These are the activations of a small neural network, seen along a few directions. Each row is one input.
In each table, some parts of the input vary, and every possible input appears once, in random order.
A made-up example of a description, with smaller parts first: one of 4 places along a line, together with either a single point or one of 11 places around a ring or (one of 3 separate values, together with one of 8 places around a ring).
Shared parts are said once, and a part with two or three values counts as separate values.

Table:
r1: [-34 -72  -8  14  -7 -44 -12  23 -17 -20  66  49]
r2: [  9  21  37 -17 -43  11 -10  13   0 -38   5  -1]
r3: [-30 -51  25  63   3 -24  24  11  -2  51  95  39]
r4: [-66 -28  12  69  21 -31  33 -24 -38   3  75  50]
r5: [ 15   5 -39  11  15  20  -6 -31   5 -10 -49 -33]
r6: [ 13   1   0   7   4  21 -28 -49   1 -11 -43 -21]
r7: [ 21  17  48 -17 -24   8 -25  32   8  -1   3 -22]
r8: [ 33  18  31   0   3   0 -19 -47 -13 -21 -20 -18]
r9: [  6  23  14 -40 -37  15   9  20 -15 -18   0   9]
r10: [ 29  25  19 -29  11  -8 -15   5  -9  36 -16 -29]
r11: [-10  -2 -24 -13 -27  37  14  26  30 -38 -25 -13]
r12: [ 23  22 -30 -22  14   1  19 -28 -25   9 -40 -13]
r13: [-57 -50  18  63 -10 -32  37   5 -25  12  86  44]
r14: [ -4  14 -15 -48 -28  10  41  23   3 -13 -20   6]
r15: [ 12  37  -6 -28 -25   6   5 -24 -29 -26  -8  12]
r16: [ -7 -73  -5  13  10 -41 -27  31   8  22  72  45]
r17: [ -2   0 -12  -9 -11  28  -7  45  41   4 -26 -34]
r18: [  9  17   1 -14  -9   6  22  53  29  17 -35 -16]
r19: [ -3 -57  -7  17  62 -39 -35  -7  13  34  65  37]
r20: [ 19  24 -10 -33  17 -12  12   9   5  44 -32 -33]
r21: [ 10  10 -21   2  18  13 -18  10  34  24 -35 -53]
r22: [  1  15 -13 -16 -25  17  40  33  17 -25 -30   3]
r23: [ 31  23   4 -23   8  -5  -2 -36 -30   3 -27 -10]
r24: [  9   6  12   0   6  12 -42  -8  28  23 -30 -43]
r25: [  7  14  -2 -45 -12   6  22  42  11  26 -19 -16]
r26: [ 15  30  21  -5 -29   8 -12 -31 -14 -47  -3   1]
r27: [ -9   2   7 -10 -41  36 -17  13  19 -37 -16  -3]
r28: [-43 -53 -17  23  26 -46 -17 -10 -33 -32  51  52]
r29: [ -2  11 -43   4 -17  31   7 -16  10 -43 -34  -9]
r30: [  2  31 -37 -32 -18   4  31 -17 -15 -19 -26  10]
r31: [ -5  10  -9   0 -29  28 -17 -32   5 -42 -27   0]
r32: [-49 -27  18  68  64 -23  26 -41 -26  28  69  46]
r33: [ 17  21  26 -39 -19   9  -6  39  -7  21  -1 -12]
r34: [ 25  25 -30  11  16   1  16 -21  -5   0 -54 -14]
r35: [  9  33 -34   3 -16  12  28  -8  -2 -33 -36   7]
r36: [-24 -54 -11  24  70 -38 -25 -29 -19   0  45  47]
r37: [-26 -35  23  63  53 -20  17 -21   2  60  86  38]
r38: [  0   3  18 -10 -23  30 -36  32  30   4 -15 -24]
r39: [ 31  18  44  -7   7  -2 -31  -3   6  16 -10 -38]
r40: [ 23  27 -10   2  19  -5   6  19  20  35 -42 -38]
The inputs of r34 and r18 match in every part but one. If r6 is changed in the same way as r34 into r18, which row does it become? -> r38
The inputs of r13 and r37 match in every part but one. If r22 is changed in the same way as r13 into r37, which row does it become? -> r40
What do these inputs look like to the network? -> one of 5 places around a ring, together with either one of 2 separate values or one of 6 places around a ring
Change only the place on the ring of 6 in r24. List by row number the other rows that result. -> r10, r20, r21, r39, r40
A walk changes only the place on the ring of 5. It starts at r8 and steps to r26. List the rest of the walk in order. -> r2, r7, r39
List by row number the other rows that have the place on the ring of 5 in common with r28. -> r4, r15, r26, r29, r30, r31, r35
Change only the choice among 2 separate values in r16. List by row number the other rows that result. -> r3

Table:
r41: [-35 -23  20  32 -11 -39  23 -17 -44 -23  66  55]
r42: [ 23  33 -21 -12   3  15  11 -22 -14  -6 -39 -10]
r43: [-17   9 -13 -14 -42  29  28  25   9 -38 -27   7]
r44: [ -1  31 -28 -34 -21  14  41  -2  -3 -28 -32   3]
r45: [ -6   8  -2  -8 -28  15   5  39  23  11 -20 -16]
r46: [ -8   7  -5 -22 -34  19  -7  11   0 -55  -2   9]
r47: [-14 -32  28  31   0 -27  16 -14 -36   6  76  48]
r48: [  3  -4  10 -22 -18   9 -25  26   9  -4   3 -20]
r49: [  1   5 -10  -8 -37  26  15  30  14 -13 -21  -2]
r50: [-32 -58 -25  56  34 -31   5 -18 -14   7  57  49]
r51: [  7  37 -24 -19  -1  18  21 -26 -20 -28 -44   2]
r52: [ 13  15   6   4   3  13 -16 -24   7   4 -24 -37]
r53: [-27 -22  38  28  11 -27   1  -4 -22  30  73  35]
r54: [ 13  -4  19 -14  -2  -1 -30  41  24  17  -1 -23]
r55: [ 24  16  15  12  17   5 -24  -7  20  21 -25 -39]
r56: [-52 -55 -37  55  28 -46  16 -22 -16 -24  55  51]
r57: [ 16  35 -13  -7  10   4   0 -12  -5  19 -40 -23]
r58: [ 19  17  -2   6  -8  22  -7 -36   4 -19 -26 -21]
r59: [ 14   2  19 -16  -1  -1 -35 -11   0   1 -12 -19]
r60: [ 10  -5   1 -21 -29  17 -15  16   2 -28   2  -5]
r61: [  4   6   6 -22 -14  11 -17 -25 -14 -50 -17   6]
r62: [ 29  26  -2 -10  28  -4  -2   4   3  33 -38 -33]
r63: [ 24  -2  28 -10  15  -9 -39   5  12  22 -17 -23]
r64: [  8   1   9 -10  -8   6   2  55  32  24 -16 -25]
r65: [ 15  27 -25 -23 -17  10  28   3   3  -1 -31  -7]
r66: [-16 -26  44  23  33 -24   0  11  -8  49  74  31]
r67: [ 22   0   9 -16 -10   6 -26 -22  -6 -21 -14  -3]
r68: [  0  23  -5   4 -13  26  -1 -38  -3 -44 -31  -9]
r69: [-31 -55  -5  43  64 -23  -4   2  15  50  62  35]
r70: [-42 -54 -13  49  45 -28  -3 -10  -1  32  59  37]
r71: [ 24  19  -7 -27  10  -9  17  26  20  36 -26 -30]
r72: [ 11  26 -16 -28  -6   1  21  12   9  19 -26 -24]
The inputs of r47 and r53 match in every part but one. If r49 is changed in the same way as r47 into r53, which row does it become? -> r45
What do these inputs look like to the network? -> one of 4 places along a line, together with either one of 2 separate values or one of 6 places around a ring
Change only the place on the ring of 6 in r68. List by row number the other rows that result. -> r43, r44, r46, r51, r61
Change only the place on the ring of 6 in r54. List by row number the other rows that result. -> r55, r62, r63, r64, r71

Table:
r73: [ -5 -14   2  -9 -14   0  -2  41  17  13   8  -3]
r74: [-20 -14  13   7 -18   1  -9  -6 -14 -30  30  25]
r75: [ -3 -10 -10  22  18  -3  -2 -31  -8  -3   5   8]
r76: [ 24  44 -25 -20 -17  34  -4 -24   3 -43 -84 -38]
r77: [ 17   9  21 -11   5  -8  -9  10   2  21   0 -14]
r78: [-11  -3  -8   9   5 -14  20 -15 -18  -1  12  17]
r79: [ -9  -8 -10  -5 -12   1  13  46  22  14   5   1]
r80: [ -4   1   5   8   3 -13   4 -21 -21 -12  17  17]
r81: [ 13  36 -19 -46 -58  40   9   8   8 -57 -53  -9]
r82: [ 18  -1  11  -1  23  -3 -26  -3  13  21  -9 -21]
r83: [-29 -15 -17  12 -10  -3  26  14  -1 -20  18  31]
r84: [  5  -8  27  -9 -22   6 -25  24   8  -1  15  -6]
r85: [-14   0 -17  11   8  -9  33  -6 -14   1   9  22]
r86: [-24 -16   1  11 -16   1   9   1  -5 -25  26  25]
r87: [  5 -12  18  -9 -18  -1 -16  29  13  -1  12  -6]
r88: [  8   5   6 -12   9  -8   7  19   7  35  -3 -14]
r89: [  0  -7   3  18  16  -4 -19 -38 -16  -9   8  10]
r90: [ -9 -12 -28  21  24  -5  16 -19  -7   3   0  13]
r91: [  9  -5  -5  -2  28  -4 -12   5  18  34 -12 -23]
r92: [  0 -10  -7  18  19  -9 -12 -34 -12 -10   7   9]
r93: [ 14   2   6   3  21   4 -16   0  17  29 -11 -24]
r94: [-20 -17   4   8 -14  -5  -2  -3  -9 -32  28  24]
r95: [  5   0 -19   1  30   0   2  11  20  36 -13 -22]
r96: [ 17  12  31 -10   1  -2 -15   4  -2  22   1 -13]
r97: [  5  11  -5  -8  10  -6  20  25  10  35  -4 -11]
r98: [ -7 -16 -19  18  23  -8   3 -26 -11   2   3  11]
r99: [ 23  57 -17 -40 -39  30  20 -12 -10 -41 -67 -26]
r100: [ 18   3  20   2  19   1 -33  -9  11  20  -9 -21]
r101: [-27 -21  -8   9 -11  -5  13   7  -5 -21  22  28]
r102: [ -4   4  13   7   0  -7  -3 -25 -25 -10  18  16]
r103: [ 13  11  17  -7   3  -2   2  12   8  28  -2 -16]
r104: [  0 -10  14  -6 -20   7  -6  33  18   8  10  -6]
r105: [ -8   2   2  11   1  -7  16 -18 -17  -4  15  15]
What do these inputs look like to the network? -> one of 3 separate values, together with either a single point or (one of 2 separate values, together with one of 5 places along a line)
The inputs of r73 and r91 match in every part but the choice among 3 separate values. If r79 is changed in the same way as r73 into r91, which row does it become? -> r95
Change only the choice among 2 separate values in r90. List by row number the other rows that result. -> r95
Change only the choice among 3 separate values in r93. List by row number the other rows that result. -> r103, r104

Table:
r106: [-13 -18  -3  26  21 -12   4 -21 -14   7  26  18]
r107: [ 11  25  -1 -24 -22  18   1   1   2 -19 -32 -14]
r108: [-11 -22   4  27  24 -18  -3 -20 -14  14  31  17]
r109: [ 26   6  14 -12  16   0 -22  26  28  46 -21 -43]
r110: [ 26   7  12 -11  11   3 -21  24  26  44 -22 -41]
r111: [-28 -17  -1 -11 -46   6  17  47   1 -23  27  26]
r112: [ 13  24   2 -21 -18  17  -2  -1   1 -17 -35 -18]
r113: [-10 -27  11  29  40 -32  -9 -11  -9  37  44  16]
r114: [-14  -6  -8  19  10  -4   4 -21 -10 -12  12  16]
r115: [ 10  28  -4 -23 -27  18   8   1   0 -23 -35 -17]
r116: [-11 -21   2  25  22 -16  -2 -21 -13  11  31  19]
r117: [-11 -18  -6  21  25 -12   6 -21 -12  10  19  17]
r118: [ 22  29   3 -28 -13  20  -4  14  14   4 -38 -29]
r119: [  4  15  -9 -11 -19  10   2 -11  -7 -32 -23   0]
r120: [  7  23 -16 -13 -21  13  13  -8 -10 -35 -31  -2]
r121: [-32 -27   9   0 -31  -2  11  44   3 -13  48  30]
r122: [ 26  13   4 -18  10   7 -11  26  28  39 -32 -41]
r123: [ 24  26   5 -25 -11  19 -10  12  14   6 -35 -29]
r124: [-11 -11  -2  21  14  -7  -3 -22 -11  -5  17  14]
r125: [-29 -37  22   7 -23 -12   5  47   9   3  61  33]
r126: [-11  -7 -10  14  14  -4   7 -21  -9 -11   4  15]
r127: [ 13  30  -7 -26 -27  19  13   1   1 -21 -39 -18]
r128: [-14 -10  -4  18  10  -6  -1 -21  -8  -8  18  16]
r129: [-22 -43  33  11  -7 -23   3  52  13  23  72  33]
r130: [  3  20 -14 -12 -20  12  10 -10  -9 -35 -25  -2]
r131: [ -5   2 -14   2  -7   4   6 -20 -10 -29  -6  10]
r132: [-10 -25   1  23  42 -26   0 -15 -10  31  32  16]
r133: [ -3  -1  -8   6  -2   3  -1 -20  -9 -23  -4  10]
r134: [ 25  25   7 -25  -5  18 -13  14  15  11 -36 -31]
r135: [ -2   6 -20   2  -9   6  12 -19 -10 -29 -14  10]
r136: [ 23  12   9 -15  11   5 -15  26  29  39 -27 -40]
r137: [  7  15  -7 -11 -13  11   0 -12 -10 -30 -23  -3]
r138: [-12 -25   8  31  36 -29  -5 -14 -10  31  42  16]
r139: [ 26  32  -3 -32 -13  21   2  13  15   6 -41 -30]
r140: [-13 -23   5  30  37 -27  -2 -14 -10  29  37  16]
r141: [ -5  -1 -13   4  -9   2   2 -21  -8 -27  -2  11]
The inputs of r116 and r108 match in every part but one. If r110 is changed in the same way as r116 into r108, which row does it become? -> r109
What do these inputs look like to the network? -> one of 4 places along a line, together with either a single point or one of 8 places along a line
A walk changes only the place on the line of 8. It starts at r122 and steps to r139. List the rest of the walk in order. -> r127, r120, r135, r126, r117, r132
Change only the place on the line of 8 in r106. List by row number the other rows that result. -> r114, r115, r118, r130, r131, r136, r140
A walk changes only the place on the line of 4. It starts at r111 and steps to r121. List the rest of the walk in order. -> r125, r129

Table:
r142: [-38 -31 -28  35  17 -36  32  15 -11   8  39  40]
r143: [ 42  22  19   6  24   6 -38 -19  22  27 -36 -44]
r144: [  9 -26  84  -8 -39   5 -73  28  -5 -25  77  19]
r145: [ 14  -8  20  18  38 -19  -9 -43  -9  32  26 -12]
r146: [ -9 -13  -8   9  35 -20  33  28  10  50  24  -9]
r147: [-30 -46  62 -16 -64  -4 -29  83  17   6  69  10]
r148: [-48 -51 -46  55  -3  -9  42   2 -13 -35  41  67]
r149: [-28 -17 -16  23  24 -37  22  23  -3  41  30  18]
r150: [ -4   7   4   1  35  -4  16  35  30  67  -7 -25]
r151: [ -7  46 -41 -38 -81  47  57   8 -12 -64 -37  14]
r152: [ 33  39   3 -28 -30  15  -7 -30  -3 -59 -73 -37]
r153: [ 24  35 -31 -58 -42  26  32  27  18 -25 -66 -17]
r154: [ -3 -17   9  24  31 -27 -21 -43 -32  27  28  22]
r155: [ 41  30  -2 -16  -2  15 -43 -13  12 -11 -51 -61]
r156: [-42 -41 -17  39  23  -1   3 -64 -36 -54  41  66]
r157: [ 28   0  25  14  33  -2 -20 -31   3  46  -8 -30]
r158: [ 12  20  -6 -21  24  14   0  37  52  52 -33 -36]
r159: [ -1  52  -5 -17 -49  39  12 -38 -43 -94 -55   7]
r160: [-22 -21   3  30  33 -33  -7 -53 -29  -9  40  44]
r161: [ 28  18 -28 -50  -6  26   0  46  30  19 -50 -39]
What do these inputs look like to the network? -> one of 2 separate values, together with either a single point or one of 9 places along a line
List by row number the other rows that have the choice among 2 separate values in common with r160. -> r143, r144, r145, r152, r154, r155, r156, r157, r159
